Look-ups in named tables: a row name and a column name give one cell, copied from the table.

Table lesi
,vav,vuzati,did,vuz,gezum,nef
fubisil,62,43,132,165,78,123
bar,159,70,114,126,106,103
natere,158,86,1,189,50,115
fisat,95,180,191,66,132,106
nuvi,80,129,144,27,123,92

vav of bar: 159
vuzati of fisat: 180
did of fisat: 191
vuzati of natere: 86
vuz of fisat: 66
vuz of fubisil: 165
gezum of fubisil: 78
did of bar: 114
nef of nuvi: 92
gezum of nuvi: 123
vav of fubisil: 62
vav of nuvi: 80
gezum of fisat: 132
vav of fisat: 95
did of fubisil: 132
did of natere: 1

lur =
           kif  pemabot  ketebo  buzug  tebas    kuf    rap  ganepur    dod
fepaler   0.21     0.01   -0.06  -0.21  -0.15  -0.12  -0.59    -0.27  -0.05
nobe     -0.31    -0.36    0.24  -0.14   0.33  -0.16   0.02     0.33   0.00
bizelid   0.66     0.25    0.46   0.23  -0.14  -0.49   0.06    -0.31  -0.41
zor       0.51    -0.23   -0.69   0.18   0.19  -0.79   0.25    -0.12  -0.04
nem      -0.39    -0.20    0.89  -0.42   0.50   0.29  -0.20    -0.50   0.05
sus       0.32     0.27    0.17   0.71   0.19  -0.75   0.09     0.58   0.53
balunum  -0.02     0.42   -0.35  -0.06   0.41  -0.41   0.17     0.28  -0.11

What is the dod of balunum in lur? -0.11
What is the kif of nem in lur? -0.39
What is the tebas of balunum in lur? 0.41
What is the tebas of bizelid in lur? -0.14
What is the buzug of nobe in lur? -0.14
What is the ganepur of sus in lur? 0.58
What is the ketebo of zor in lur? -0.69
What is the pemabot of fepaler in lur? 0.01
What is the dod of nem in lur? 0.05
What is the buzug of bizelid in lur? 0.23
What is the kif of fepaler in lur? 0.21
What is the kuf of zor in lur? -0.79
What is the kif of balunum in lur? -0.02
What is the ketebo of sus in lur? 0.17
What is the kuf of bizelid in lur? -0.49
What is the pemabot of nobe in lur? -0.36
What is the buzug of fepaler in lur? -0.21

nug =
fields: gup, tedor, topiv, rer, mam
zuketo: [36704, 41094, 42675, 41965, 32889]
bazig: [42523, 58988, 43380, 48439, 64477]
mir: [51712, 47452, 32946, 8287, 59223]
tar: [36672, 74163, 84805, 22102, 23250]
turopib: [60515, 42218, 51941, 29428, 39568]

What is the rer of bazig in nug? 48439
What is the tedor of tar in nug? 74163
What is the tedor of bazig in nug? 58988
What is the tedor of mir in nug? 47452
What is the tedor of zuketo in nug? 41094
What is the rer of tar in nug? 22102

pur.tsv
	lipep	lases	lub	dopu	tul	dozeti	vobufub	sesur
zoked	5.32	-45.81	-20.00	-52.74	69.29	-54.56	-80.61	-48.93
balis	-29.02	14.00	-16.28	23.73	-11.76	-12.28	24.86	-0.47
lepe	-12.33	4.40	-8.59	8.79	-6.18	-6.14	8.15	-1.14

vobufub of zoked: -80.61
dopu of zoked: -52.74
lub of balis: -16.28
dozeti of zoked: -54.56
lases of zoked: -45.81
lases of lepe: 4.40
tul of lepe: -6.18
lipep of zoked: 5.32
lub of lepe: -8.59
lipep of lepe: -12.33
sesur of zoked: -48.93
dopu of balis: 23.73
dopu of lepe: 8.79
sesur of lepe: -1.14
lipep of balis: -29.02
sesur of balis: -0.47

Table sul
|  | gegog | gem | gomef | kuf | lovadud | mep | feguf |
|---|---|---|---|---|---|---|---|
| mazifu | 41 | 33 | 30 | 32 | 29 | 31 | 29 |
| kalune | 59 | 18 | 12 | 43 | 31 | 29 | 45 |
| nisarut | 36 | 43 | 38 | 44 | 37 | 37 | 45 |
| fupavir | 18 | 55 | 39 | 64 | 32 | 27 | 52 |
| tor | 27 | 42 | 46 | 44 | 41 | 28 | 40 |
| vur | 39 | 33 | 35 | 47 | 32 | 34 | 41 |
| fim | 25 | 38 | 48 | 72 | 28 | 35 | 44 |
| romuban | 17 | 68 | 54 | 46 | 41 | 37 | 48 |
| tona | 40 | 34 | 40 | 39 | 33 | 48 | 39 |
| libut | 31 | 36 | 46 | 40 | 44 | 37 | 35 |
| gefe | 87 | 9 | 6 | 10 | 24 | 33 | 49 |

feguf of fim = 44
mep of tor = 28
feguf of tor = 40
lovadud of vur = 32
gegog of nisarut = 36
mep of mazifu = 31
gomef of fupavir = 39
mep of gefe = 33
gomef of libut = 46
feguf of tona = 39
gem of mazifu = 33
kuf of nisarut = 44
gomef of tor = 46
gomef of mazifu = 30
mep of vur = 34
kuf of vur = 47
lovadud of fim = 28
feguf of nisarut = 45

